Small tables with named rows and columns. After each table, cells are looked up by row and column.

Tudoru:
,Non,Veme,Rilefub,Fif
Pov,2.389,-8.352,-8.410,2.838
Toz,1.946,2.235,0.899,0.927
Vugobep,2.407,4.895,0.972,-0.316
Vafav,1.991,3.605,3.736,1.261
Kos,-1.036,1.792,3.363,7.146
Dadava,2.327,2.966,0.171,-1.546
Furebag,1.571,-1.020,-4.403,-0.593
Vonov,0.841,1.539,2.166,1.237

What is the Rilefub of Vugobep in Tudoru?
0.972
What is the Fif of Pov in Tudoru?
2.838
What is the Non of Vafav in Tudoru?
1.991
What is the Fif of Toz in Tudoru?
0.927
What is the Fif of Dadava in Tudoru?
-1.546
What is the Rilefub of Vafav in Tudoru?
3.736
What is the Non of Furebag in Tudoru?
1.571
What is the Non of Dadava in Tudoru?
2.327
What is the Non of Kos in Tudoru?
-1.036
What is the Fif of Kos in Tudoru?
7.146

Rapo =
	Vidaluv	Til	Gefi	Gug	Tumiki	Fara
Kitirum	71	88	66	76	61	53
Sekerod	15	27	76	63	29	32
Zuvev	34	21	84	56	75	56
Lum	99	61	53	46	64	64
Dut	12	31	52	58	19	19
Pata	60	10	34	57	4	34
Rilato	22	58	28	11	53	61
Gosuf	27	91	55	51	40	24
Did	68	22	48	11	73	27
Tekov	90	58	54	72	29	29
Parop	42	21	71	81	13	65
Nim	2	53	22	64	18	48

Tumiki of Rilato = 53
Vidaluv of Rilato = 22
Gug of Rilato = 11
Gefi of Dut = 52
Tumiki of Sekerod = 29
Til of Pata = 10
Til of Lum = 61
Vidaluv of Zuvev = 34
Vidaluv of Tekov = 90
Tumiki of Pata = 4
Gefi of Rilato = 28
Til of Did = 22
Gug of Dut = 58

Zem =
,Pav,Mifum,Gilez,Birip,Nol
Fip,115,119,123,120,119
Kuvuba,60,61,57,56,58
Dolizol,172,176,198,188,184
Fazakem,77,73,72,73,75
Pofili,98,95,96,96,97
Kad,59,61,57,58,58
Kunibu,75,74,72,74,73
Zunurif,63,65,61,62,61
Puni,127,131,139,133,132
Bor,74,72,70,70,73
Rogutet,107,108,111,112,109
Boveg,132,136,146,139,139
Gon,61,62,59,61,60

What is the Pav of Puni in Zem? 127
What is the Nol of Bor in Zem? 73
What is the Mifum of Rogutet in Zem? 108
What is the Mifum of Bor in Zem? 72
What is the Gilez of Gon in Zem? 59
What is the Birip of Bor in Zem? 70
What is the Birip of Gon in Zem? 61
What is the Pav of Bor in Zem? 74
What is the Gilez of Dolizol in Zem? 198
What is the Birip of Kad in Zem? 58

Fif =
,Zikip,Lel,Sur,Nasopi,Tira,Gibodi
Kete,98,33,122,104,87,106
Kes,115,192,73,93,141,90
Munir,114,155,104,122,64,118
Megekez,81,23,115,92,155,97
Zosuro,101,112,106,114,77,112
Tedid,108,162,83,102,96,97
Sig,106,101,115,108,149,112
Zivasot,89,175,101,124,161,125
Zotud,98,102,109,100,186,106
Lod,97,143,79,93,127,89

Megekez, Zikip: 81
Zotud, Gibodi: 106
Kes, Gibodi: 90
Munir, Zikip: 114
Lod, Tira: 127
Megekez, Lel: 23
Munir, Gibodi: 118
Zivasot, Gibodi: 125
Sig, Nasopi: 108
Sig, Lel: 101
Tedid, Gibodi: 97
Zotud, Zikip: 98
Munir, Sur: 104
Zosuro, Nasopi: 114
Which row has the largest Tira? Zotud

Ligola =
|  | Lemabu | Fad | Kam | Lod | Deta | Fotude | Nikis | Bib | Dakogun |
|---|---|---|---|---|---|---|---|---|---|
| Mam | 44 | 17 | 24 | 10 | 17 | 17 | 21 | -12 | -45 |
| Totute | 49 | 14 | 25 | 7 | 37 | 50 | 0 | 8 | -40 |
| Ledono | 32 | 16 | 15 | 13 | 28 | 40 | 3 | 30 | 27 |
| Setopo | 34 | 19 | 24 | 16 | 10 | 4 | 27 | -11 | -31 |
| Liviva | 54 | 15 | 24 | 5 | 27 | 34 | 12 | -8 | -54 |
| Vuro | 22 | 18 | 16 | 19 | 22 | 29 | 8 | 32 | 39 |
| Fupop | 7 | 21 | 17 | 28 | 6 | 1 | 22 | 25 | 50 |
| Fuz | 22 | 21 | 22 | 22 | 2 | -9 | 32 | -6 | -7 |
| Dod | 23 | 21 | 22 | 22 | 3 | -8 | 32 | -6 | -9 |
| Zimab | 34 | 15 | 16 | 12 | 30 | 44 | 1 | 30 | 21 |
| Lepeko | 13 | 22 | 21 | 27 | -1 | -14 | 33 | 1 | 12 |
| Riz | 31 | 16 | 16 | 14 | 29 | 41 | 2 | 31 | 25 |
| Takena | 45 | 17 | 24 | 10 | 19 | 19 | 20 | -12 | -47 |
| Fofive | 25 | 21 | 22 | 21 | 3 | -7 | 31 | -7 | -12 |

Fupop, Fotude => 1
Setopo, Kam => 24
Fupop, Bib => 25
Takena, Nikis => 20
Dod, Kam => 22
Fupop, Lemabu => 7
Dod, Dakogun => -9
Lepeko, Lod => 27
Vuro, Fad => 18
Liviva, Kam => 24
Zimab, Lod => 12
Fupop, Nikis => 22
Which row has the largest Kam? Totute

Table Nomus
        Ledaz    Des  Butaliz
Tedesu  -6454  -3054    -1946
Mebuna  -7015  -5322      472
Muno    -4706  -4200    -4917
Mil      6000  -3285      997
Vok      6390  -2783    -1642

What is the Ledaz of Mebuna in Nomus? -7015
What is the Des of Vok in Nomus? -2783
What is the Butaliz of Mil in Nomus? 997
What is the Des of Tedesu in Nomus? -3054
What is the Butaliz of Tedesu in Nomus? -1946
What is the Ledaz of Tedesu in Nomus? -6454
What is the Ledaz of Vok in Nomus? 6390
What is the Des of Muno in Nomus? -4200
What is the Butaliz of Mebuna in Nomus? 472
What is the Ledaz of Mil in Nomus? 6000
What is the Ledaz of Muno in Nomus? -4706
What is the Butaliz of Muno in Nomus? -4917
What is the Des of Mebuna in Nomus? -5322

Robofeb:
        Mivadoz     Pap    Buza   Gakil  Simolu  Revifad  Pomibi    Pel     Nok
Ner        2.56   47.01  -69.73   50.69   70.58    10.50   89.12  -6.94   90.93
Dal       30.11  -38.96   69.54  -27.75  -10.26   -21.32   11.08  56.97  -35.48
Losol     13.16   12.04   64.60  -48.62  -54.61     0.57  -13.93  19.35  -66.77
Gabogo     0.24   13.27   53.54  -39.83  -53.37   -16.52  -30.89  12.95  -58.44
Sel       -8.88   -7.54   61.85  -12.13    3.68    -0.27  -58.91  12.23  -60.03

Losol, Nok => -66.77
Dal, Pomibi => 11.08
Dal, Simolu => -10.26
Ner, Revifad => 10.50
Dal, Nok => -35.48
Sel, Mivadoz => -8.88
Which row has the largest Buza? Dal

Borimeb =
	Ket	Dar	Fulipap	Pirufu	Sev	Luvil	Tuzup
Punovog	128	70	247	65	157	168	87
Sedipam	193	158	97	30	47	63	173
Bazufo	148	223	70	145	238	105	151
Depugin	254	53	112	232	64	137	232
Bofuzi	124	174	183	141	110	118	105

What is the Tuzup of Bazufo in Borimeb?
151
What is the Ket of Sedipam in Borimeb?
193
What is the Dar of Punovog in Borimeb?
70
What is the Pirufu of Sedipam in Borimeb?
30
What is the Sev of Punovog in Borimeb?
157
What is the Sev of Sedipam in Borimeb?
47
What is the Sev of Depugin in Borimeb?
64
What is the Fulipap of Bofuzi in Borimeb?
183
What is the Tuzup of Depugin in Borimeb?
232
What is the Sev of Bazufo in Borimeb?
238
What is the Fulipap of Punovog in Borimeb?
247
What is the Dar of Bofuzi in Borimeb?
174
What is the Dar of Depugin in Borimeb?
53
What is the Ket of Bofuzi in Borimeb?
124
What is the Pirufu of Depugin in Borimeb?
232
What is the Ket of Bazufo in Borimeb?
148
What is the Luvil of Bazufo in Borimeb?
105
What is the Tuzup of Bofuzi in Borimeb?
105

Lep
|  | Dizemo | Suburip |
|---|---|---|
| Begegev | 13 | 11 |
| Kamaze | -50 | -42 |
| Zegez | 50 | 45 |
| Seduzo | 11 | 12 |
| Nek | -4 | 12 |
| Vekila | 25 | 18 |
| Babonep | 39 | 24 |
| Bulir | 28 | 27 |
| Gasoni | -66 | -43 |
| San | 18 | 18 |
| Fod | 28 | 20 |
| Duz | 71 | 54 |

Nek, Dizemo -> -4
Duz, Suburip -> 54
Babonep, Suburip -> 24
Zegez, Suburip -> 45
Fod, Dizemo -> 28
Seduzo, Suburip -> 12
San, Dizemo -> 18
Begegev, Suburip -> 11
Fod, Suburip -> 20
Vekila, Suburip -> 18
Kamaze, Suburip -> -42
Duz, Dizemo -> 71
Begegev, Dizemo -> 13
Bulir, Suburip -> 27
Babonep, Dizemo -> 39
Nek, Suburip -> 12
Gasoni, Suburip -> -43
Gasoni, Dizemo -> -66
Vekila, Dizemo -> 25
Row with the largest Suburip: Duz

